These are the activations of a small neural network, seen along a few directions. Each row is one input.
Each table varies a few parts of the input and shows all the possible inputs, shuffled.
A made-up example of a description, with smaller parts first: values(3) and (point or ring(9) or (line(4) and ring(5))).
Shared parts are said once, and a part with two or three values counts as separate values.

Other details of the inputs shift rows strongly along two fixed directions, in all tables alike. That doesn't count.

Rows:
R1: [19, -20, 23, -87, -80, -12, 20, -38, -34, 13, 43, -58, 78, 66]
R2: [-12, 21, 29, 13, 20, -29, 29, 27, -24, -22, 27, 0, 9, -24]
R3: [40, -23, -11, -87, -95, 11, -26, -78, 11, 34, 3, -41, 49, 64]
R4: [40, -34, -12, -85, -95, 25, -25, -70, 4, 28, 11, -36, 49, 74]
R5: [-32, 22, 58, 16, 36, -45, 66, 63, -62, -40, 60, -11, 28, -23]
R6: [-16, 19, 8, 26, 31, -14, 28, 52, -18, -8, 14, -5, 1, -31]
R7: [-7, 14, -6, 15, 9, 1, 9, 28, -5, 3, 2, -9, -2, -14]
R8: [-30, 21, 6, 47, 67, 1, 11, 39, 1, -17, -11, 42, -36, -54]
R9: [-35, 31, 59, 10, 37, -63, 70, 69, -60, -33, 56, -20, 48, -31]
R10: [9, 3, -35, 46, 21, 48, -63, -29, 50, 14, -51, 53, -79, -27]
R11: [48, -25, -10, -76, -98, 6, -34, -74, 10, 36, 10, -42, 52, 63]
R12: [1, 4, 23, -33, -7, -29, 28, 9, -21, 0, 26, -20, 32, 14]
R13: [3, 10, -3, 22, 19, 4, -14, 10, 13, -2, -9, 22, -31, -11]
R14: [32, -11, -3, -73, -88, -11, 10, -18, -17, 22, 31, -69, 79, 57]
R15: [13, -13, -46, 48, 14, 77, -81, -39, 56, 21, -59, 63, -94, -12]
R16: [-21, 19, 30, 9, 37, -29, 38, 29, -24, -19, 23, 7, 6, -33]
R17: [-60, -27, 50, 44, 64, -113, 110, 63, -66, -72, 35, -53, 62, -5]
R18: [28, -19, -70, 3, -18, 73, -71, -42, 65, 41, -64, 29, -54, 4]
R19: [4, -1, -23, 0, -4, 31, -32, -23, 28, 14, -30, 21, -23, -2]
R20: [10, -16, -22, 4, 0, 45, -38, -30, 26, 15, -26, 32, -39, 3]
R21: [-16, 7, 11, 41, 41, 8, 0, 23, -9, -11, 5, 30, -33, -28]
R22: [4, -63, -37, 59, 3, -12, -23, -40, 31, -12, -57, -7, -16, 30]
R23: [13, -5, -23, -30, -31, 16, -3, -7, 9, 15, -5, -18, 17, 16]
R24: [16, -6, -53, 34, 18, 66, -73, -44, 69, 16, -67, 66, -88, -24]
R25: [14, -2, -29, 14, -9, 35, -47, -22, 34, 12, -31, 26, -30, -2]
R26: [22, -11, 13, -89, -82, -21, 18, -32, -23, 11, 35, -58, 90, 58]
R27: [-31, 28, 38, 15, 52, -38, 51, 53, -31, -24, 25, 3, 1, -29]
R28: [-29, 27, 9, 58, 60, -1, 4, 41, -1, -18, -9, 36, -39, -51]
R29: [-21, 18, -11, 30, 41, 11, 14, 38, 2, -4, -12, 14, -27, -36]
R30: [5, 7, 26, -22, -13, -32, 20, 11, -22, 1, 30, -23, 32, 15]
R31: [-22, 27, 13, 56, 64, -7, 6, 43, 1, -15, -7, 34, -50, -43]
R32: [12, -1, -1, -29, -17, -2, -2, -12, 5, 6, 2, -5, 8, 19]
Each input here is: values(2) and (point or (values(3) and line(5))).
Changing only the values(2) part turns R1 into R15. The same change can be made to R32. Which row results? -> R13
Change only the values(3) part in R9. List by row number the other rows that result. -> R25, R28
Change only the line(5) part in R23. List by row number the other rows that result. -> R4, R24, R26, R32
Change only the values(2) part in R28. List by row number the other rows that result. -> R19

Rows:
R33: [21, -30, 3, -70, -66, -12, 0, -34, -6, 11, 15, -45, 64, 70]
R34: [-20, -5, 3, 24, 29, 4, 7, 12, -4, -15, -9, 19, -14, -5]
R35: [-36, 27, 45, 6, 57, -43, 61, 62, -39, -23, 35, -3, 10, -32]
R36: [-4, 24, 11, 23, 23, 22, -5, 23, -7, 0, 11, 29, -30, -38]
R37: [59, -16, -32, -71, -95, 53, -70, -67, 36, 52, -8, -15, 6, 63]
R38: [11, -16, -46, 27, 15, 39, -54, -27, 55, 9, -58, 49, -54, 1]
R39: [-10, -11, 3, 39, 31, -20, 0, 13, 4, -10, -13, 2, -18, -2]
R40: [-36, 10, 40, 22, 54, -43, 62, 64, -41, -43, 36, -3, 13, -20]
R41: [6, 20, 53, -73, -57, -38, 46, 14, -62, 6, 73, -59, 88, 39]
R42: [4, -2, -40, 16, 13, 50, -56, -37, 49, 21, -49, 46, -58, -22]
R43: [44, -34, -34, -72, -84, 47, -54, -90, 35, 51, -24, -16, 17, 53]
R44: [31, 4, 11, -71, -68, 2, -14, -20, -7, 29, 29, -35, 47, 49]
R45: [17, -31, 4, -56, -62, -3, 1, -41, -11, 9, 13, -35, 61, 51]
R46: [-30, 5, 41, 42, 53, -60, 58, 58, -41, -38, 32, -19, 9, -18]
R47: [6, -23, -44, 50, 9, 29, -63, -41, 50, 9, -58, 33, -53, -8]
R48: [-7, -2, -4, 21, 28, -6, 9, 16, 4, -18, -7, 20, -15, -9]
R49: [-16, -9, 1, 33, 34, 11, 7, 12, -3, -20, -7, 26, -22, -23]
R50: [-2, -18, 44, -43, -47, -67, 55, -2, -57, -9, 52, -77, 92, 55]
R51: [-39, 28, 17, 14, 49, -31, 74, 79, -37, -18, 25, -23, 21, -45]
R52: [-5, -6, -5, 48, 36, -21, 4, 14, 7, -15, -14, 11, -28, -14]
R53: [0, 34, 9, 11, 13, 10, -4, 21, 1, -4, 8, 21, -21, -31]
R54: [-7, 27, 13, 23, 26, 18, -8, 23, -4, 3, 6, 30, -24, -37]
R55: [-4, 26, 11, 14, 15, 19, -3, 22, -11, 1, 14, 21, -28, -20]
R56: [20, -15, 5, -71, -62, 4, 8, -40, -15, 22, 22, -39, 40, 49]
R57: [17, -3, -44, 13, 15, 47, -48, -29, 52, 22, -48, 46, -68, -13]
R58: [-29, 45, 23, 20, 36, -24, 59, 92, -41, -14, 37, -18, 23, -47]
R59: [24, -6, 6, -83, -71, -12, 5, -45, -4, 21, 14, -46, 62, 45]
R60: [5, -19, -46, 32, 9, 51, -57, -36, 48, 2, -49, 46, -54, -9]
R61: [-15, -7, -4, 52, 31, -13, -1, 6, 2, -20, -10, 10, -23, -23]
R62: [21, -32, 2, -64, -72, -2, 6, -42, -17, 8, 21, -44, 58, 69]
R63: [24, -7, 3, -74, -64, -5, 7, -41, -4, 17, 16, -40, 47, 38]
R64: [-7, -4, 0, 41, 22, -20, 5, 5, 5, -19, -13, 2, -17, -14]
R65: [-17, 14, 0, 17, 34, 8, 5, 9, 1, -8, -2, 23, -28, -38]
R66: [-36, 4, 44, 45, 50, -57, 58, 48, -45, -35, 28, -13, 21, -30]
R67: [43, -38, -41, -61, -88, 34, -58, -86, 45, 30, -37, -16, 27, 68]
R68: [11, -11, -36, 18, 13, 60, -47, -37, 42, 21, -43, 45, -67, -21]
R69: [-6, 38, 9, 19, 24, 8, -8, 25, 5, -2, -1, 29, -24, -37]
R70: [29, -41, 4, -44, -74, -18, 2, -51, -15, 13, 18, -58, 61, 59]
R71: [14, 16, -35, 21, 1, 59, -72, -24, 46, 24, -36, 51, -56, -24]
R72: [-13, -11, 0, 53, 34, -7, 5, 9, -3, -15, -10, 9, -32, -10]
R73: [20, -15, 8, -80, -68, -2, 6, -44, -15, 27, 21, -45, 55, 56]
R74: [-11, -2, 1, 40, 24, -24, 2, 5, 7, -16, -19, 4, -11, -14]
R75: [-29, 12, 37, 41, 52, -71, 58, 56, -37, -35, 24, -12, 19, -23]
R76: [-10, 7, 5, 5, 32, 4, 10, 17, 1, -2, 1, 14, -29, -18]
R77: [15, 25, 47, -77, -55, -51, 45, 19, -51, 6, 70, -56, 93, 35]
R78: [5, 31, 6, 10, 17, 6, -3, 27, 0, 2, 11, 24, -23, -24]
R79: [10, -27, -69, 55, 8, 40, -48, -13, 53, 19, -70, 9, -50, -7]
R80: [10, -15, -44, 29, 9, 47, -51, -33, 53, 1, -56, 44, -57, -7]
R81: [-28, 47, 47, 16, 37, -31, 46, 64, -48, -28, 55, 3, 15, -49]
R82: [4, -21, -70, 35, 9, 57, -44, -7, 54, 15, -66, 24, -46, -8]
R83: [-23, 1, -3, 32, 35, 0, -1, 12, 4, -21, -12, 27, -13, -24]
R84: [-31, 33, 40, 6, 56, -50, 64, 59, -37, -23, 32, 1, 14, -37]
What do these inputs look like to the network? -> line(4) and (point or (values(2) and ring(6)))
Changing only the line(4) part turns R42 into R71. The same change can be made to R57. Which row results? -> R78
Changing only the line(4) part turns R34 into R50. The same change can be made to R67. Which row results? -> R74
Start at R58 and move only the line(4) part, one step at a time. The first step leads to R51. Which rows follow, in order? -> R82, R79
Change only the ring(6) part in R40. List by row number the other rows that result. -> R48, R49, R60, R62, R80
Change only the ring(6) part in R84. List by row number the other rows that result. -> R35, R42, R43, R59, R73

Rows:
R85: [6, 4, -15, 58, 18, 60, -57, 37, 17, 30, -15, 26, -85, 12]
R86: [40, 16, 44, -101, -98, -40, -31, -55, -18, 6, 65, -23, 101, 48]
R87: [33, -110, -17, 39, -85, -21, -29, -63, -15, -10, -10, -79, 49, 106]
R88: [-12, 36, 7, -53, -10, -67, 61, 76, -21, 14, 24, -78, 75, 26]
R89: [-40, -102, -42, 81, 64, 0, -3, -59, 36, -51, -81, 32, -48, 25]
R90: [65, 21, 21, -82, -86, -18, -43, -54, 17, 10, 20, 6, 34, 65]
R91: [-52, 3, 2, 26, 94, 33, 44, 6, 0, -29, -10, 45, -76, -76]
R92: [-33, 42, -32, 51, 63, 9, 4, 85, 23, -22, -19, 30, -3, -84]
R93: [33, -17, 16, -60, -117, 26, -22, -9, -52, 15, 80, -58, 98, 64]
R94: [-6, 21, 32, 19, -38, 27, 7, 16, -60, 10, 49, -23, 34, -10]
R95: [-10, 38, 44, 47, 20, -2, 46, 104, -63, -37, 70, 2, 3, -8]
R96: [12, 0, 39, 3, -6, -14, 49, 50, -67, 21, 69, -48, 21, 10]
R97: [-1, 23, -55, 11, 10, 11, -1, 7, 40, 22, -42, -20, -31, -57]
R98: [-41, -12, -4, 31, 117, 32, 38, 26, 5, -5, -29, 72, -91, -60]
R99: [-24, 35, 29, -15, 48, -88, 117, 106, -51, 0, 40, -66, 63, -43]
R100: [-20, 59, -1, 12, 39, -43, 70, 112, -14, -33, 14, -12, 34, -35]
R101: [-66, 16, 0, 50, 96, 63, 14, 6, 1, -23, -38, 93, -70, -86]
R102: [-52, 22, 58, -25, 67, -26, 109, 82, -64, -70, 54, 23, 27, -17]
R103: [11, 42, 49, -29, -10, -55, 11, -33, -17, -2, 42, -14, 2, -27]
R104: [4, -51, -8, 107, 43, -59, -53, -65, 51, -40, -67, 36, -53, 11]
R105: [41, 21, 0, -33, -68, 32, -90, -106, 45, 43, -28, 37, -10, 5]
R106: [-15, 58, 34, 56, 94, -27, -33, 39, 27, -7, -16, 76, -94, -43]
R107: [61, 1, 47, -107, -77, -61, 5, -63, -12, 44, 50, -50, 65, 60]
R108: [26, 7, -82, -11, -54, 73, -74, -54, 77, 57, -86, 6, -8, -18]
R109: [7, -48, -56, -50, -29, 109, -75, -76, 54, 12, -43, 64, -25, 18]
R110: [44, -24, -56, 16, -68, 95, -86, -69, 34, 55, -23, -5, -72, 12]
R111: [-23, -57, -9, 30, -9, -123, 74, 20, -24, -45, -14, -101, 104, 39]
R112: [12, -43, -44, -70, -19, 75, -53, -64, 51, 37, -55, 28, -45, 67]
What do these inputs look like to the network? -> values(4) and (point or ring(6))
Changing only the values(4) part turns R86 into R93. The same change can be made to R104. Which row results? -> R87
Which other rows agree with R112 in the values(4) part? List them by row number. -> R89, R91, R98, R101, R102, R109
Change only the values(4) part in R100. List by row number the other rows that result. -> R90, R95, R102
Change only the values(4) part in R96. List by row number the other rows that result. -> R98, R99, R107
